A small network was shown many inputs. Here are its activations along a few directions, one row for each input.
Each table varies a few parts of the input and shows all the possible inputs, shuffled.
A made-up example of a description, with smaller parts first: one of 2 separate values, together with either a single point or one of 9 places around a ring or (one of 4 places along a line, together with one of 8 places around a ring).
Shared parts are said once, and a part with two or three values counts as separate values.
(in the rows, 128 means zero)

Other details of the inputs vary at random and push rows far along two fixed directions, the same in every table; ignore that.
To show where, the next rows are all for the same input, with only those details redrawn:
[134 137 160 186  69 117 176 138 184 131  98 122 101 159]
[208  89 151 118 103  58  81 136  97 162  52  92  58 125]
[208  89 152 117 104  58  80 135  96 161  53  93  57 125]
[133 136 162 185  67 116 176 139 184 132  97 122 100 158]
[179 171  42  91 205  46  86 103  73 138 113 136 119  87]
[134 136 160 185  69 115 176 138 183 132  97 123 100 158]
[105 215  59 165 159 110 188 108 169 109 155 165 161 125]

A family of inputs:
R1: [ 83 193  86 113 130 148 165  97 147 101 220 149 190 117]
R2: [ 76 197  86 138 154 182 157 119 134 107 219 147 163 106]
R3: [166 145  63  47 184  58  97 102  38 129 149 108 178  97]
R4: [ 64 143  83 125 181 176 180 118 136  97 184 163 205 125]
R5: [ 81 113 190 122  47 198 146 150 143 147 155  92 136 142]
R6: [104  93 191 145  72 117 185 142 155 104 118  92 160 179]
R7: [134 128  66  44 198 140  44 125  45 137 182 134 137  60]
R8: [100 209  70 151 156 113 195 109 146  99 166 158 179 142]
R9: [ 91 183  79 158 198 126 182 111 166  87 147 172 180 149]
R10: [103 116 184 123  34 161 149 121 162 135 149 103 146 162]
R11: [199  77 179  90  84  90  52 119  78 150 108  85  68 125]
R12: [203  92 156 112  92  81  49 127 113 163  81 106  30 109]
R13: [124  95 188 172 102 138 166 132 169 109 103 118 140 181]
R14: [ 71 191  75 148 169 190 142 132 152 109 199 186 140 106]
R15: [153  43 175  58  93 156  27 154  62 172 107  86  85 109]
R16: [ 79 173  69 169 200 159 172 117 170 109 149 190 152 112]
R17: [ 89 110 193 131  51 190 152 157 145 137 170  96 119 130]
R18: [185  44 177 103 118 137  36 147  78 159  78 110  70 100]
R19: [ 74 162  85 117 176 144 181 101 151  97 158 149 235 155]
R20: [173  30 179  77 107 143  41 155  74 163  88 101  85  94]
R21: [127 112 168 191 111 128 161 138 200 120  78 137 103 163]
R22: [ 83 160  87 128 181 138 184 109 152  86 172 153 217 145]
R23: [ 92  79 182 136  68 211 131 149 162 140 120 127 146 141]
R24: [125 134 176 165  54 144 153 128 178 121 138 130  91 159]
R25: [178  39 170 106 140 109  68 148  76 152  55 110  63 128]
R26: [118 107 189 169  85 113 179 134 156 103 107 101 144 184]
R27: [208  88 153 117 103  57  80 136  96 162  52  93  57 124]
R28: [155 172  50  83 207 105  56 121  73 153 149 145  87  51]
R29: [156 146  60  36 180  64  92  97  38 141 136 106 193 108]
R30: [109 101 176 176  89 191 137 157 177 132 110 153  94 134]
R31: [142 130  67  39 205  56  91 100  43 120 120 103 195 116]
R32: [114 117 182 177  90 110 180 142 167 105  92 110 122 184]
R33: [ 71 181  82 143 164 197 140 125 143 107 214 172 161 105]
R34: [159 145  48  99 229 118  45 119  91 148 116 176 100  45]
R35: [ 75 197  65 162 172 185 136 131 175 120 188 194 123  88]
R36: [167 160  54  97 232  36  85 105  79 116  97 133 124  96]
R37: [132 120 181 164  59 123 182 133 151 122 122 104 140 175]
R38: [ 88  64 187 135  85 188 162 141 148 130 112 116 159 170]
R39: [153 113  67  78 237 108  75 104  45 125 133 142 150  92]
R40: [105 131 182 165  66 181 150 157 159 133 144 119  83 140]
Changing only one part turns R5 into R17. The same change can be made to R38. Which row results?
Answer: R4
Changing only one part turns R12 into R10. The same change can be made to R34. Which row results?
Answer: R23
Describe the family of inputs behind these rows.
Answer: one of 5 places along a line, together with one of 8 places around a ring
A walk changes only the place on the line of 5. It starts at R21 and steps to R9. List the rest of the walk in order.
Answer: R13, R22, R19
Change only the place on the line of 5 in R35. List by row number the other rows that result.
Answer: R7, R14, R15, R33

A family of inputs:
R41: [112  75 201 167  55 167 147 163 177 147  85 111  92 153]
R42: [106  54 224 134  44 153 171 150 144 126 103  77 156 186]
R43: [121 191  63 123 186  89 143  96 134 111 133 153 164 130]
R44: [119  96 204 162  26 171 147 155 178 156 104 107  92 148]
R45: [192  78 145  83 143  96  41 122  72 144 103 106  86 110]
R46: [116  82 208 164  46 173 149 167 166 152  94 104  86 147]
R47: [107 159  66 121 198 136 130 120 127 116 147 168 163 101]
R48: [195  84 132 108 152  67  82 131  71 148  65 105  89 122]
R49: [117 166  69 117 184 135 123  99 131 109 162 168 163 106]
R50: [205  92 131 102 134  59  75 120  75 153  68 107  90 120]
R51: [ 46 153 153 157  69 183 236 120 194  95 179 130 231 186]
R52: [179  84 127  78 129  95  48 129  85 168  80 107  87  97]
R53: [206  97 130  94 126  62  74 124  74 154  86 100  81 113]
R54: [ 64 152 148 192 119 191 197 132 197  91 174 157 160 155]
R55: [109 184  63 108 162 142 122 115 111 128 177 151 156  96]
R56: [138  87 207 185  49 135 174 158 170 133  92 103  85 171]
R57: [110 175  75 108 174 137 119 102 116 110 188 154 155 109]
R58: [197 109 139  85 117  50  67 124  75 147  94  85  77 109]
R59: [108 155  73 123 202 138 128 112 122 106 155 168 160 105]
R60: [172  83 141  79 143 109  52 142  53 151 109 100  77 104]
R61: [127  99 216 179  38 126 169 159 174 125  99  87  82 168]
R62: [115 179  65 129 203  93 145 110 127 106 129 150 163 132]
R63: [101 174  66 114 181 148 129 127 104 122 170 152 152  97]
R64: [101 164  79 114 192 141 126 114 107 106 181 155 153 107]
R65: [ 51 183 142 186  75 204 210 130 209 104 199 154 161 157]
R66: [115 170  63 115 181 130 124 107 136 121 153 169 166 100]
Describe the family of inputs behind these rows.
Answer: one of 2 separate values, together with either a single point or one of 4 places along a line or one of 8 places around a ring
Changing only the choice among 2 separate values turns R42 into R51. The same change can be made to R63. Which row results?
Answer: R55
Change only the place on the ring of 8 in R65. List by row number the other rows that result.
Answer: R44, R45, R49, R52, R55, R57, R66
Change only the place on the line of 4 in R53. List by row number the other rows that result.
Answer: R43, R50, R58
